A small network was trained on invented records. Each row is its activation on one of them, seen along a few directions.
After each row come some of the record's fields: U, V, B, F, C, W.
A field that a record lacks is written missing.
Other fields move the rows too, some of them a lot.
Strong random noise was added to every row along 17 fixed directions; ignore it. To show where, here is one row again and again, with new noise each time:
[ 147  310   19 -406  100 -189  188  -10  -20  -57  -50 -261  133  -84
    0  -76  162 -126 -297  372  168   73 -163 -156   84   -8  -19 -253
 -114  -44 -137  181  172    7   -3   79  -61   27  161]
[   2  -28   40    5 -230  101  183   31  -78 -127 -145   50 -107  141
  122  105  -59  318  -13  -10 -286 -140  -49  -62 -366  -94   36   95
 -292 -218  174  -58  266   80 -123  140  179   36  122]
[ -17  192  229 -412  113  101   -4 -338 -125  203 -132 -241  525 -157
  274 -274 -190 -426  124  -49   39   22  198  120   15  142  441 -160
 -246 -265  -63   53  166 -208  -86  397  314  187  280]
[ -10  142  -38   24  -12  141  165  220  -15  -54  256 -116 -118  218
   55  353  340  141 -117   31  179 -474   29  -96  -45 -143 -100   65
   69   93 -138  159   37  182  -66    1   99  100   36]
[-158  -13  152 -110    5   29  125 -335  -97  -17 -173  -58 -232  -36
   30   91  -25 -293  417 -262    2  588 -110   16   41  400  199   38
 -268 -484  157 -273  -37 -264  381 -109   43  161  -22]
[ -35    8 -106 -221 -140 -198 -107  534   82  -23 -103  -82  -90  378
 -614   71  251   30  -33  261  193 -374  -65 -299  445   87 -307  160
  -56  244   25  419  -52  202  -86  -39 -417   71 -150]
[ -60 -439  117  162  -46   38   61  111 -189   72   62  -63  164  273
  -68   85  -12  381   -8  -88 -211 -454  -53  -29 -139 -176  -48   20
 -107 -116  111   55   45 -113  -99  125   59 -220 -155]
[  74  439 -209  125  273  397  -34 -267  269 -318  203  509 -176   49
 -118  155  108  255 -388   49   12  266 -119 -180 -361  -54  193 -364
 -317 -205 -173  188 -231  245 -195 -684  314 -202   95]
[  -5   19  574 -276   46   57  253  112 -235 -147 -211 -189  150  659
  238  -96  116   53   70  215 -175  110   -7  -59   88  327 -207  -53
   23   45  -92  199   -3   98  143  238  374   83  318]
[ 393  -83  179  -11 -224 -305  106 -146  109  -81  -84 -152 -122  -41
 -134  -72 -191   19  157  164 -505  -96  167  170 -137 -369 -240 -118
 -103  -83 -104   22   58 -230  -97  300  -94 -156 -207]
[ 137  266   50  210   47 -257  137    7  150 -418 -135 -194 -424  189
  320   95  253  301 -295  280 -100  287 -152 -239  -97   20 -213 -330
  104    9 -192  125   33  -25  144  -84   85 -218    2]
[-182  213  139  -37  373  228  415 -230 -153 -307  119 -280  128  -81
  106   92 -225 -110 -237   60 -153 -189  173  354  100 -577 -120  204
  -36  -25 -212 -368  257   13 -115  131  282   -6  184]
[ -93    3  195 -567   29  159   86  -90 -336  401  192 -163  429 -543
  211 -332  -78  -36  -61 -129  139  421  -25  227 -213  244 -153  104
  102 -373 -100   -2  216 -166   93  110 -197  117  429]
[ 208 -289  -79  492   50 -206  -20  -97  -28   94  140 -137  -11 -212
  350 -134  -10  473 -184   35   -1  113 -338 -106 -379  -47 -112 -276
  200 -146 -128  -28  117 -426  184   25  -44 -443 -226]
[-151  130   80 -176  -65   56  412  -31 -155 -196 -117 -179 -268  321
 -141  465  239  -97  108  -63   73  -44 -210 -189   68   19  201  -41
 -436 -290  207 -251  132   25  255  -53  122  169  -36]
[-441   99 -114  264  429  133 -258 -283  132 -108   62  -30   48 -617
  192  -99 -190 -237   33 -287   28  323  388  186  172  -48   59  215
  315  -61 -289  -86 -135 -145  -29 -202 -165   38   54]
[ 303 -209   46   -5   -8 -171   54  115  -13  143  355  152  155  321
  -19   37  175  -10  164  361   34 -314  -48 -253   25 -106  148 -220
  -70  287   63  274 -289   49 -274  -72  260   50 -209]
[  67   15 -193 -133  -39 -102   16   35  -38   92  -32   26  103 -501
   -7 -255 -254 -180   38  129  156  282 -175   39  -59  152 -141  351
  -31  -91   36 -107  261  -64   58   43 -255  216  121]
[-232 -291  -14  279  221   70  305 -144  -82 -143  300    8 -139  -70
   -5  413   38  -67  230  -54 -189 -334  174   90   71 -526   60  294
   64   80   23 -287 -115   25 -145 -125   86  127 -212]

[-121  -81   76  -69 -135  -81   86   62 -227  -78 -424 -217  177   -5
 -113 -265 -567 -129  115  -32 -126   85  -56  151  148   31  -71  397
 -333 -167  284 -482  459 -223  136  395  -20   59   41] => {U: u4, V: missing, B: missing, F: f2, C: missing, W: missing}
[-161 -102   16  542  265   36  -68 -372  259 -106 -481   79 -201   78
  -92  160   89  -62  387   29  -99   28    9 -363   82   24  337 -114
  245  177 -255  -41  -53 -164  252   74  -79  -36 -259] => {U: u1, V: v1, B: b2, F: f2, C: missing, W: missing}
[  76 -135    6  200  151 -184  -56 -169   34 -119  194 -209  104   77
  310  268  270  -19 -206 -125  -74 -368  182   -5  -61 -151  267 -401
  -96 -181  -27  222 -287 -109 -134  -49  273 -231 -195] => {U: u5, V: missing, B: missing, F: f2, C: c2, W: w2}
[ -18   49  249  171   62   79    3  -42  103 -167 -220  -49 -164  -66
  -16 -172 -149   75   54  -97 -241  411   52  257   30   70 -496   71
  415   76 -358  -54  -24  -60  374   11 -225 -143   85] => {U: u2, V: v5, B: b1, F: f2, C: c1, W: w2}
[  34  -15  -30 -248 -328  -86 -212  268 -162  230 -118 -203  -71   33
  289 -342 -185  214 -118 -158  208  237 -224  140  -61  623 -243  219
 -103 -354  329   77  377 -220   60  297  -39  -26  207] => {U: u6, V: v1, B: b2, F: f2, C: c1, W: w1}
[-373 -378  146  -79  250  349 -160  -98 -262   16    5  202  235  347
  246  198  172   54 -102 -468   68  -19   16   85  -79  673  221  167
 -195 -503  295  246 -284  109  -17 -253  361   16  238] => {U: u1, V: v5, B: b1, F: f2, C: missing, W: missing}
[  23   43  141  -58 -136  108  173   36   27 -160 -144   58  -84  302
 -358  372  159   -7   81 -155 -152 -191  -69 -117  -76  -33  120 -269
 -319 -172   51   17 -112  126  227 -104  -19   -8 -109] => {U: u1, V: missing, B: missing, F: missing, C: c1, W: w2}
[ -88 -484  249  381  -16 -114   60  249 -169  111   96 -105   -8   77
  173  394  337  130  297 -157   10 -236   89 -218  -56  144 -206   56
  573  252 -148    3 -193  -81  420  112 -274   56 -198] => {U: u1, V: v1, B: b2, F: f2, C: missing, W: missing}
[-358  -58  -40  -84 -127  120  440  262 -284 -117   76 -146 -350   31
  143  246  316  648 -331   21  -83   37 -227  -57 -234 -273 -377  319
  127 -104  117 -233  347  258    3 -113 -177  -27  241] => {U: u4, V: missing, B: missing, F: missing, C: c2, W: w2}
[-219  221  169 -192  282  231  -80 -220  181  -65 -349  147  290  -48
   84   -2  136 -403  257  150 -100 -117  426 -204   71  153  363   94
  145  175 -318  415 -124  314 -208  147  107  460  352] => {U: u3, V: missing, B: missing, F: f1, C: missing, W: missing}
[ 158  496   13  -93 -327  -80  184  281   -6 -264  277  -82 -130  -88
   -7  239 -108 -250   -7  -48  -17  -34  309  116   -6 -390  -92  -65
 -177  205    5 -389  -20  183   51  -41   72  221    5] => {U: u1, V: missing, B: missing, F: missing, C: c1, W: w2}
[ -46 -273  331 -219  216 -299   77   36 -123 -127 -181 -290  386   15
 -177   11   79 -131 -120  140 -257 -182  119  -43  208  -39 -197 -166
   71  -49 -163  299 -135  -57   77  154 -290 -104  -27] => {U: u4, V: missing, B: missing, F: f1, C: c2, W: w1}
[-186  -99  289  130 -116  310  215 -193 -213  376  161 -129  -75  156
  203  138   -1  -28  630 -366   65   67    3   19  -49  -58  392 -122
   96  -14   73 -511   72 -315  322  216  272  121 -128] => {U: u6, V: v4, B: b2, F: f1, C: c1, W: w2}
[  35 -250  199  206   60   37 -200 -185   58  279  -20 -132  167  -32
  -15 -380 -269   60  348  -59 -228 -116  242  221   34 -135 -157  121
  307   59 -292  101   11 -356  -88  360  -43 -161 -133] => {U: u4, V: missing, B: missing, F: f1, C: c2, W: w1}
[-558  -79   38  -45  200  512  -32 -225 -142  314 -398  412  469  -96
  117 -376 -164  155  292   72   15  274  -68 -429 -134  100  711   87
   37  201   79 -146  246  141 -158   50  172  269  385] => {U: u1, V: v4, B: b1, F: f2, C: missing, W: missing}
[-450  438  194 -184  317  312  170   90  -11 -316 -298  -51  126  254
 -306   76    1 -103 -133   66   99  125  -37 -245  365   -8  132 -174
  -85  155 -155  -75   72  224  211 -137  -16   93  223] => {U: u4, V: missing, B: missing, F: missing, C: c1, W: w1}
[  75  357  -88 -100  -54   17 -306  259  152 -164  -54  -15  193  198
  -91   37  -28 -331 -171  -53  177 -403  346   40  242  134   54   27
 -159  184  -63  290 -127  254 -189   83  157  143   90] => {U: u2, V: v4, B: b2, F: f2, C: c1, W: w2}
[  30 -180  178 -265   99  108  276 -215 -227  204 -125 -272  -44  300
  -40 -164   -5   65   60  128   63    4 -319  243   70  174 -253  340
  -22 -304   23  -58  343 -218   82  336  122  -59  121] => {U: u7, V: missing, B: missing, F: missing, C: missing, W: missing}
[ 217  -29 -108   82  -17  -45 -131   25   38   -6  179  183 -133  318
  365  -77   28   53  -69  131  138   21  -67   29  -53  313   42  100
  -77   18  216  173 -113   60 -254  -81  481   29   46] => {U: u1, V: v4, B: b1, F: f2, C: missing, W: missing}
[-131 -314  115 -218  -16 -210  -99   26 -164  218  194 -108 -101  142
 -363   29  137   38   93 -170   42  221   16   44  341   79 -132 -123
  -41 -177  208  -39 -310 -274   65 -242 -300 -240 -300] => {U: u1, V: v5, B: b1, F: f2, C: missing, W: missing}
[ 140  -29  -51  349   88 -166  -37   93  115 -187  -95 -104   74 -365
   15  175   11  -71 -183  -89   42  -56  -73  -29 -102   33 -214 -159
  286   63 -298   21  -18  -70  440    3 -373 -118 -135] => {U: u2, V: v1, B: b2, F: f2, C: c1, W: w2}
[-119  -75   21 -427  348  207   99 -366   17   64 -243  144  302 -237
 -577  -84   11  -80 -191  160 -140    1  -76   45   39 -158   20   15
  -95 -199 -176  195   65   98 -130  -93 -335  -80  158] => {U: u1, V: v4, B: b1, F: f2, C: missing, W: missing}
[ -33  403 -271  337  -63  440 -112  124   47   55  241  128 -112  156
  -36   67 -246  -52   89 -280  493 -130  -35   68  -17   53  134  264
 -165   50    4 -399  168  -35  110  -71  339  107  -51] => {U: u7, V: missing, B: missing, F: missing, C: missing, W: missing}
[ 264   26  -78 -147  139 -142   -9  -89   24  -36 -298  -19  637 -358
 -465 -316 -307 -112 -439  249  -52  -89 -255  -54  -75 -244   33 -371
 -258  -22 -188   44  188  -71  116   86 -314 -297  -16] => {U: u2, V: v1, B: b1, F: f2, C: c1, W: w2}
[  86   38  220 -387  242  -80  503  -74 -387 -188  251 -151  171  375
   45  150  194 -120 -322  230  164  284 -408  -36  138   43   38 -330
 -413 -219  207 -233 -117   33  190 -322  414  -96   73] => {U: u5, V: missing, B: missing, F: f2, C: c2, W: w2}
[ 167 -299  -24 -409  336   70  155 -168  -77 -103  136   36  241 -161
  -76  401  271 -380 -360  -27   25 -551   21  413 -119  269 -296  472
  -32 -461  -59  531 -122  318 -148  -21  -58  215  264] => {U: u4, V: v1, B: b1, F: f1, C: missing, W: missing}
[  41  118 -269  -21 -606 -322 -390  584  -34  204  121  -21   91  -21
  -19 -132 -246   91   -2 -129  180 -234  246 -202   93 -105  234 -113
 -313  229  477 -187  104  -77 -266  143 -100   45 -210] => {U: u1, V: v5, B: b1, F: f2, C: missing, W: missing}
[-233 -197  230   31   57  313    1   40 -238   61   70   55  215   99
  104  -57 -196  222  -25 -255 -166  -73  183  244 -119  -28 -138  255
  121  -62   21 -151   57   12  -38   85  126  -55  179] => {U: u4, V: v2, B: b1, F: f1, C: missing, W: missing}
[  79  433   14   72  162  248  302  -50  203 -133  -39 -189 -218  326
 -302   75   28 -105    9  286   96 -401  -28  137  319 -535 -172   81
  206  444 -406 -123  227  132   29  217  134   22  -32] => {U: u6, V: v5, B: b1, F: f1, C: c1, W: w2}
[ 292 -185 -181 -113    4  -92  -67 -210  -43  562  152 -193  269 -190
 -123 -406  -65  -86   94  145  324 -111 -314  111   31  -22   60    4
  -35 -132  -69   56  193 -400  -46  238  -59 -152 -178] => {U: u5, V: missing, B: missing, F: f2, C: c2, W: w2}
[-257  237   28  -72   26  271 -266  254   85  -95  -90  -24   -3  105
 -115   79   60 -208  -14 -394  243   -9  177  157  231  500 -185  234
   76 -120 -125  251 -151  188  224 -118 -119  166  188] => {U: u1, V: missing, B: missing, F: missing, C: c1, W: w2}
[ 110   80   44  188 -120  -73 -302  477  -34 -382 -177  -17  430  208
   15  -28 -218  286 -652 -172 -156 -372  158   -4 -177   76 -232 -238
 -201   21  -17  217  -22  178    6   51   46 -352   92] => {U: u2, V: v5, B: b2, F: f2, C: c1, W: w2}
[ 259  296   29   54 -107  235  198 -395  134 -177    5  -23 -467   24
   61  331  203  421 -295 -216 -232   77  -92  150 -645 -119 -115 -306
 -209 -626 -200   -2  157 -107  116  -66  124 -340   53] => {U: u7, V: missing, B: missing, F: missing, C: missing, W: missing}
[ 242 -188  222 -116  175   -3  -19 -156   79   30  148  252   92  248
    1  -61   52    7   72  237 -230  -18   37   13  -29   90   -6 -226
   45   80  -41  405 -328   62 -265  -86  227  -60   -6] => {U: u6, V: v1, B: b2, F: f2, C: c1, W: w1}
[-101  117  106  -88 -132 -402 -256  282  178 -116 -369 -126  -34 -104
  482 -259  108 -131   76  226 -109  252  272 -211  219  336   -8  -59
  414  378  -24  391  -63  172  -63  232 -171  280  224] => {U: u6, V: v4, B: b1, F: f1, C: c1, W: w2}

Here are new rows. What are their fields?
[ 193   93  120  370  233  228   44   -2   86  -64  -60  218  244   82
 -223 -159 -327 -148  178  105  174  180 -339 -114  -13  178  -50 -138
  106  242 -312 -142  -13 -105  512  -68   67  -35  -93] => {U: u4, V: missing, B: missing, F: missing, C: c1, W: w1}
[  25  125 -307  101   -2  112 -268 -399  305   61 -195   92 -194 -200
 -111  -68  -34  -87   60 -178    9    6    5   81 -141   75  287   19
 -232 -377  -41  160   36 -123 -146  -23    1  -73  -72] => {U: u1, V: missing, B: missing, F: missing, C: c1, W: w2}
[-134  124  423   25  -28  201  179 -291    8   93  -19 -140 -166  227
  301  198  211   40  413 -181 -206   78  214  -92  -75 -123  381 -492
  156   24 -160  -91  -83 -175  167  175  263   42    2] => {U: u6, V: v1, B: b1, F: f2, C: c1, W: w1}
[  46   76  -48  344   87   -3  -83   -3   60  142  -40 -306   62  155
  177  -34   68 -103   81 -100  410 -189 -219  -85  157  171  195 -221
  140   67 -167  -28   85 -292  360  216  143 -106 -191] => {U: u1, V: missing, B: missing, F: missing, C: c1, W: w2}
[ 280  144   -7   72  -62   20   70   78  -15  169  413  126   92 -129
   81   65   -7  -41   78  129  165  -59   95  -78 -150 -225   23 -150
  172  344 -141 -169  -54   -8  -25  -10   88   86  -71] => {U: u1, V: v4, B: b2, F: f2, C: missing, W: missing}
[ -66  116 -223  154 -197 -111 -390  242  126   24 -153   76  -35 -163
  232 -220 -114   23  -23 -167  224  289  -81 -147  -24  485  121  -24
  -21  -63  175  103   21  -36  105  -68  -93   53   36] => {U: u1, V: missing, B: missing, F: missing, C: c1, W: w2}
[-232   63   82 -484  -14  286   63   -8 -159  388  197  -62  182 -113
  170 -145  128  -23   94  -69  158  -13   85  122    3   73  134  153
   98  -74   58  127  116  108 -229  116   62  260  353] => {U: u1, V: missing, B: missing, F: missing, C: c1, W: w2}
[ 168  123 -107   31 -413 -182  171  218  -89   93   96 -201 -217  -43
 -134   80  -82 -143  274  -61  200   59 -131   -9   56 -121  -83  106
 -188   24  143 -476  189 -167  313   94 -117  135 -235] => {U: u5, V: missing, B: missing, F: f2, C: c2, W: w2}
[ -31   79   58 -342 -268  194  181  234 -108   66   76  325   62  -22
 -294  174  119   82   54  -47  -31  109  -97 -181 -196  -16   77 -123
 -196   31  166  -54  -58  330   86 -274 -171  210  149] => {U: u2, V: v5, B: b1, F: f2, C: c1, W: w2}
[-568 -278 -169    4  333 -276  -54   54 -216 -260  104 -230  165 -479
  183  203   52 -199 -357 -261   49   81  149   84  299  -32   64  179
   -4 -234  252 -145 -184   19  -39 -319 -279    3   -6] => {U: u1, V: missing, B: missing, F: missing, C: c1, W: w2}
[ 138 -177  118   45  287 -216  -20  -38  -83 -350   49   46  234 -313
  -17  278  -35 -475 -227 -234   50  306  -13  184   13  464 -253  -54
    0 -300  -74   14 -397  -31  535 -354 -215  -12  -35] => {U: u1, V: v4, B: b1, F: f2, C: missing, W: missing}
[ 344  -73  -23  413 -139  120  156 -175  177 -204  -51  176 -395  254
 -127   63 -249  -41  357   14 -301 -111   -8  320 -170 -172 -308  456
  -97  -11  -94 -204   19   11   46   67  281   26 -182] => {U: u5, V: missing, B: missing, F: f2, C: c2, W: w2}
[  96 -191  -74  190  -26    1   51 -117   87 -159 -375  110  -52  101
 -111  -22 -125  341 -171  105 -333 -199 -231  -40 -247 -129   -6  -12
 -162 -125   86   70  238   22  -98  136   -2 -243  -42] => {U: u2, V: v5, B: b2, F: f2, C: c1, W: w2}
[  89   68   39   56 -252 -142 -191  211  -23  151  295   -1   41  -75
   18 -157  -14  169   42 -124   17  275  151  -87  -57  -84  -47 -345
   22   89  -20  -65 -241 -149   46 -199 -100 -183 -164] => {U: u5, V: missing, B: missing, F: f2, C: c2, W: w2}
[-295  160 -144  -84   63  -58 -496   59  170 -119  154   81   67    5
 -505 -130 -293  -27 -144 -225 -163  -47  507   57  409 -322  180 -204
 -415 -100  165  105 -350  -86 -532 -355 -114 -273 -276] => {U: u4, V: missing, B: missing, F: f1, C: c2, W: w1}
[  98  -95  432 -262 -303  -14  294   23  -98  142   66  143  -56 -289
  375   98  241  220  333   58 -423  354  112 -158 -564   48  -91 -227
  345   17 -108  129  -41  126  135   96 -202  286  293] => {U: u4, V: missing, B: missing, F: missing, C: c1, W: w1}
[ 302 -209   18   76  227   96 -339  120   31 -110  284   92  483  217
 -154  282  129 -349 -356 -367  216 -614  123  322    6  453 -186  -66
 -114 -246 -164  587 -549  136  128 -215  148 -155  -71] => {U: u2, V: v1, B: b1, F: f2, C: c1, W: w2}
